145	133	115	125	127	130
123	148	131	147	144	145
118	133	152	136	131	135
--> 144

132	136	135	105
127	129	111	130
--> 111

134	135	104	128
132	133	121	142
--> 121

127	147	128	141	138	152
117	127	149	126	107	121
--> 107

133	102	134	148
125	146	136	125
--> 136

138	128	124	125	101	153
104	113	118	151	114	144
--> 114

119	128	128	120	135	125
114	126	131	105	126	130
129	128	127	129	134	131
--> 126

110	126	115	118	117
121	115	117	117	121
105	124	114	105	108
--> 117
---
126,130,131,112,153,134,146 gives 130

113,102,105,142
104,114,105,146
107,126,114,142
gives 102

126,128,130,133,149 gives 128

116,145,126,155,114
118,144,124,155,115
117,144,124,157,114
gives 145

106,118,124,106,103,121
122,114,113,141,135,118
123,139,146,131,123,128
gives 118

121,155,120,101,125 gives 155

130,125,151,124,131 gives 125

152,147,142,137,115 gives 147

146,125,132,109,145,128,113
113,123,122,118,113,118,106
110,139,125,143,111,114,139
gives 125

126,126,127,118,116
115,125,125,121,143
132,131,127,107,130
gives 126
---
[[122 123 126 118 130 119 138 120 117]
 [135 117 146 135 142 134 117 128 139]
 [130 146 118 131 113 133 141 142 149]
 [153 143 114 116 125 130 120 117 146]
 [127 150 112 137 109 146 142 149 139]
 [148 108 150 139 139 151 110 129 139]
 [147 127 121 137 121 141 141 118 145]] value 139

[[113 112 144 147 116 130]
 [109 151 136 148 145 108]
 [132 147 119 132 145 126]
 [128 115 114 132 132 119]
 [123 128 123 135 121 134]
 [147 120 106 108 111 104]
 [136 110 113 116 121 118]
 [121 155 100 128 112 142]
 [132 116 141 120 143 134]
 [124 111 142 136 116 147]] value 108

[[151 122 104 140 118 122 100 131]
 [131 134 134 136 132 126 139 123]
 [129 137 129 118 129 122 140 124]
 [119 119 123 139 119 122 141 123]
 [126 136 112 131 125 135 138 113]
 [150 123 107 107 104 118 125 117]] value 123

[[128 128 126 120 127 130 105 103 121 134 131]
 [117 122 153 132 131 122 125 131 133 136 104]
 [122 125 145 120 123 132 138 122 143 104 123]
 [145 125 121 115 114 122 135 117 109 121 143]
 [139 121 131 108 128 139 136 144 128 144 113]
 [137 132 134 121 134 146 141 150 114 125 125]] value 104

[[137 113 118 114 110 103 127 117 149 114 106 130 113 123]
 [128 119 113 111 125 118 122 122 121 120 125 126 133 115]
 [132 118 127 120 109 110 126 124 139 124 115 119 109 122]
 [113 140 141 144 139 145 130 129 114 134 135 125 129 136]
 [142 111 119 114 105 103 125 124 149 120 112 123 112 119]
 [129 128 135 139 125 133 127 133 135 132 127 127 122 134]
 [132 126 140 136 118 126 126 133 136 136 126 117 115 127]
 [118 141 131 137 147 151 128 135 104 136 148 129 147 132]] value 115
---
array([[103, 131, 142, 128, 135, 135],
       [139, 134, 131, 104, 119, 125]]) Out: 142, 103

array([139, 129, 119, 121, 149, 132, 118]) Out: 149, 118

array([120, 141, 153, 120, 123, 112, 108]) Out: 153, 108

array([116,  98, 107, 144]) Out: 144, 98

array([134, 138, 152, 120, 119, 106]) Out: 152, 106

array([135, 154, 126, 145, 139]) Out: 154, 126

array([[120, 140, 123, 100],
       [104, 133, 125, 104]]) Out: 140, 100

array([[106, 136, 154, 153, 140, 135],
       [138, 134, 100, 130, 133, 129]]) Out: 154, 100
---
140,134,100,109,131,132,127 → 131
142,151,99,135,114,121 → 135
133,105,129,132,136,123,116 → 136
115,140,153,105 → 140
135,139,138,99,118 → 138
107,109,101,108,127,129,102 → 127
139,120,128,158,100,138,113 → 100
---
[[133 145 139 131 107]
 [133 143 136 130 112]]
107, 133

[139 104 150 156 149 148]
148, 139

[116 110 149 109 133 122 147]
147, 116

[[111 134 120 126 110]
 [127 137 139 127 150]
 [139 131 117 130 143]]
110, 139

[114 126 120 150]
150, 114

[[106 119 124 127 123 118]
 [129 148 120 142 122 134]
 [135 133 129 136 116 118]]
118, 135

[[127 123 131 119 144 149]
 [131 127 112 121 134 136]
 [129 110 145 106 141 114]]
149, 129
---
[[113 114 130 122]
 [156 131 115 106]] => 131

[[124 152 135 124 133 138 128]
 [124 144 135 130 136 140 123]
 [134 119 135 130 122 110 141]] => 136

[[107 109 117 128 136 143 130]
 [131 157 132 128 130 114 142]] => 130

[[102 103 155 103 101 157]
 [100 156 103 100 156 155]
 [158 102 158 103 136 105]] => 100

[[126 123 113 119 121 119]
 [112 141 131 132 119 125]
 [127 138 115 130 105 116]] => 132

[[116  98 106 130 157 131]
 [119 147 106 132 104 132]] => 132
